[114 103 103 120 113 121 126] -> 113

[[107 126 136 147 117 130 124]
 [133 127 155 112 135 139 137]] -> 135

[[132 131 119 122 137 125 125]
 [131 139 118 147 153 133 132]] -> 153

[133 102 108 141 134 117] -> 141

[[125 125 125 126]
 [111 105 143 100]
 [126 152 101 154]] -> 152

[111 106 108 121 150 131 145] -> 150
---
[144 149 137 125 121 124 129] >> 149, 144

[129 128 116 128 130 105] >> 130, 129

[ 99 130 116 134 132] >> 134, 132

[102 126 141 128 136 135 153] >> 153, 141

[121 150 112 121 132 129] >> 150, 132

[131 146 140 125 122 155 133] >> 155, 146

[[114 111 135 109 138 135]
 [134 128 134 152 114 109]] >> 152, 138

[[146 140 144 109 108]
 [131 122 111 116 134]
 [141 129 151 107 145]] >> 151, 146
---
[[110 151 111 149]
 [107 124 117 139]
 [146 117 146 146]] 117

[[138 117 106 119]
 [158 115 118 153]] 106

[[121 150 112 148]
 [135  99 137 142]
 [128 138 137 129]] 137

[[133 119 137 125]
 [137 150 157 137]
 [129 144 136 141]] 157

[[120 107 148 124]
 [112 141 123 132]] 148

[[132 154 112 157]
 [107 100 144 150]] 112
---
[[122 116 132 127 125 115 139]
 [142 111 102 115 123 121 135]] | 121

[[134 142 131 146 112]
 [108 128 154 150 104]] | 150

[[135 144 150 136 129]
 [107 124 118 123 115]] | 123

[[133 130 136 133 104 101]
 [126 127 130 120 118 119]] | 118

[[116 130 134 131 133 118 141]
 [130 123 130 131 137 137 154]] | 137

[[120 101 151 102 150 151]
 [107 132 128 126 131 101]] | 131

[[125 119 124 117 122 120 133]
 [135 136 101 130 100 142 132]] | 142

[[131 121 122 130]
 [104 131 108 142]] | 108
---
[[124 125 130 114 127 110 122]
 [ 99 118 113 115 117 120 127]] Answer: 110

[[122 127 115 116 119 152]
 [118 112 140 112 128 143]
 [135 139 133 120 109 133]] Answer: 128

[[138 143 110 127]
 [109 149 125 116]
 [145 140 150 108]] Answer: 125

[[136 120 130 132 141 105 136]
 [124 124 126 115 126 151 130]] Answer: 105

[[129 122 147 106 125 135 143]
 [122 121 135 119 125 133 122]
 [117 130 132 134 126 132 122]] Answer: 133

[[103 126 129 117 113]
 [111 133 114 146 126]
 [135 139 103 133 138]] Answer: 146

[[149 132 113 128 113 129 135]
 [112 106 136 124 133 102 103]
 [115 135 137 123 133 117 139]] Answer: 102
---
array([[139, 108, 120, 145],
       [134, 143, 107, 111],
       [143, 107, 134, 150]])	145

array([154, 106, 126, 120, 135, 107, 156])	154

array([[111, 107, 118, 124, 111, 117, 136],
       [150, 132, 132, 126, 123, 119, 122]])	136

array([121, 109, 115, 103])	115

array([142, 117, 106, 118])	118

array([[130, 128, 130, 146, 149],
       [128, 133, 153, 140, 129],
       [135, 154, 137, 128, 129]])	153

array([142, 138, 132, 125, 103, 140])	140

array([128, 113, 130, 152, 137, 129, 123])	137
---
122	132	141	100	147	129
129	118	140	126	138	140
--> 126

138	107	127	120	125	144 --> 120

144	149	130	128	126
122	114	115	107	128
--> 115

113	141	149	126	124	139	127
115	137	141	126	121	142	129
152	139	140	121	128	138	125
--> 128

149	130	130	150 --> 130

149	128	104	137	133	117
127	129	110	132	149	123
--> 132

115	139	123	105	137	110 --> 105
---
[129 131 127 151 131] Answer: 127, 151

[[122 143 145 126 128 121 120]
 [138 128 130 123 124 116 119]
 [155 114 153 148 131 146 151]] Answer: 123, 155

[145 136 127 126 149 129 128] Answer: 126, 149

[125 127 152 128 137 112 148] Answer: 128, 152

[135 152 109 143 147] Answer: 109, 152

[103 117 116 105 121 140 126] Answer: 105, 140

[127  99 117 109 122] Answer: 117, 127
---
[156 148 130 134 141]: 130, 156

[106 114 125  98 128 123 123]: 98, 128

[128 126 116 127 131 150 125]: 127, 150

[149 126 128 124 152]: 128, 152

[119 152 139 136 140]: 139, 152

[151 142 111 120 115 130 146]: 120, 151

[125 124 140 128 135 120 149]: 128, 149

[[148 137 108 142 125]
 [147 138 106 135 133]
 [147 138 108 137 114]]: 106, 148

[[132 145 125 117 147 124 129]
 [116 128 125 140 142 144 113]
 [139 131  99 120 135 118 120]]: 140, 147

[120 120 104 146 155]: 104, 155
---
[[125 119 130 151]
 [121 139 121 145]
 [133 100 139 145]] ⇒ 139

[[122 147 118 126]
 [114 121 112 135]
 [132 152 127 120]] ⇒ 127

[[126 124 105 118]
 [126 124 109 120]
 [126 124 106 119]] ⇒ 106

[[157 141 114 143]
 [119 136 136 149]
 [158 154 129 114]] ⇒ 129

[[106 132 125 140]
 [116 149 136 130]
 [106 152 140 115]] ⇒ 140

[[ 99 126 104 154]
 [128 145 104 145]
 [145 116 130 111]] ⇒ 130

[[102 122 142 116]
 [136 128 138 141]
 [137 128 138 141]] ⇒ 138
---
[[105 120 126 116]
 [128 138 121 134]
 [130 131 119 109]] -> 126

[106 130 120 128 109] -> 120

[138 114 145 126 149] -> 145

[[154 127 116 108 157]
 [138 127 149 123 117]
 [125 131 156 138 109]] -> 116

[[152 131 128 127 129 128]
 [128 125 128 128 127 128]
 [150 127 128 129 125 129]] -> 128

[156 142 126 136 127 137] -> 126

[123 143 119 114 106] -> 119

[126 152 137 109 100 116 128] -> 137
